These are the activations of a small neural network, seen along a few directions. Each row is one input.
Each table varies a few parts of the input and shows all the possible inputs, shuffled.
A made-up example of a description, with smaller parts first: line(6) and (point or (values(2) and ring(5)) or ring(11)).
Shared parts are said once, and a part with two or three values counts as separate values.
In the rows, zero is written as 128.

Other details of the inputs vary at random and push rows far along two fixed directions, the same in every table; ignore that.

Rows:
R1: [132 118  94 151 142 127 104 107 130 120 134 132 124]
R2: [117 133  91 136 120 133 107 120 124 131 133 139 122]
R3: [115 176 208  90 136 133 149 145 153  81 110 125  98]
R4: [124 129  84 156 124 115  92 109 151 121 146 137 138]
R5: [109 134 110 130 130 129 126 119 127 124 131 115 130]
R6: [187  53 111 108 168 141 199 126  20 214 155  73  57]
R7: [131 106 110 161 116 125 109 122 128 148 138 151 162]
R8: [109 119  97 148 121 115 135 124 120 156 137 108 140]
R9: [111 113  81 143 113  96 114 129 142 153 120 117 165]
R10: [136 128 108 113 129 141 112 132 124 109 114 137 135]
R11: [166 113 135  52 153 152 185 151  55 158 120  83  53]
R12: [146 110  94 137 113 123 106 129 150 144 122 156 180]
R13: [133 159 174  94 105 131 129 152 157 106 123 136 133]
R14: [123 107 125 152 125 117 131 118 129 143 132 138 161]
R15: [131 121 147 139 127 114 131 132 138 132 121 137 156]
R16: [131 131 109 155 119 109 110 120 151 140 150 130 130]
R17: [113 167 209 100 141 140 144 139 146  71 102 133 107]
R18: [120 180 232 109 118 145 154 148 162  97 128 141  96]
R19: [119 126  97 152 127 139  99 115 128 119 129 144 136]
R20: [105 138 143 134 132 136 125 123 126  94 115 129 137]
Description of these inputs: line(4) and line(5).
The inputs of R3 and R9 match in every part but the line(4) part. If R11 is changed in the same way as R3 into R9, which row does it become?
Answer: R13
Which other rows does R12 become when the line(5) part takes its other values? List them by row number.
Answer: R6, R7, R14, R15

Rows:
R21: [140 121  98 144 131 136  93 116 138 112 126 158 150]
R22: [128  95  88 140 141 131 141 117  84 161 135 104 113]
R23: [137 121 149 113 143 136 159 130  98 140 136 104  86]
R24: [114 144 126 154 119 123 104 116 158 108 137 146 145]
R25: [124 119  65 134 123 122 104 120 125 137 130 127 144]
R26: [123 126 125 152 115 109 110 124 158 124 126 148 174]
R27: [148 115 162 102 135 140 170 145  96 155 131 106  93]
R28: [128 167 231 106 121 132 150 146 163  94 120 149 120]
R29: [136 126 144 126 122 127 140 134 129 141 129 130 131]
R30: [116 138  99 133 119 118 100 128 151 115 119 134 151]
R31: [122 138 157 129 135 130 137 127 131 119 131 123 113]
R32: [128 115  68 130 125 118 108 124 121 142 127 119 137]
R33: [149 111 163 102 140 134 171 140  93 153 129 107 100]
R34: [133 104  74 115 138 135 137 124  85 154 127 104 112]
R35: [107 138 115 161 118 123  95 115 159 109 133 149 155]
R36: [114 168 181 107 123 135 128 141 159  82 112 139 125]
Describe the family of inputs behind these rows.
Answer: point or line(5) or (values(2) and ring(5))
What sort of input is R34?
Answer: values(2) and ring(5)

Rows:
R37: [112 135 105 159 124 125  94 112 150 109 133 144 144]
R38: [155 136 222 101 134 142 174 146 123 130 133 131  97]
R39: [113 132 118 165 120 118 103 113 154 119 138 143 153]
R40: [111 134 106 149 126 125  98 116 146 106 121 143 150]
R41: [152  73  39 108 152 141 147 122  43 183 128  86  94]
R42: [115 140 113 136 111 113 104 131 159 118 120 141 163]
R43: [110 130 108 151 113 111 106 122 153 128 127 140 168]
R44: [157  64  27 113 147 131 150 122  41 205 140  77  91]
R45: [111 130 115 155 121 117 106 117 150 115 125 142 162]
R46: [118 139 112 145 111 115 102 127 161 125 132 139 153]
R47: [130 149 212 102 135 138 173 142 123 121 134 113  83]
R48: [150 133 219  93 136 141 176 150 118 124 118 129 106]
R49: [122 142 102 140 121 131  93 120 153 104 129 148 141]
R50: [137 154 193  74 139 144 165 150 119 105 112 116  86]
The inputs of R45 and R39 match in every part but one. If R41 is changed in the same way as R45 into R39, which row does it become?
Answer: R49
Describe the family of inputs behind these rows.
Answer: values(2) and (point or ring(6))
Which other rows does R50 become when the values(2) part takes its other values? List them by row number.
Answer: R44
Which other rows does R37 become when the values(2) part takes its other values? List them by row number.
Answer: R40
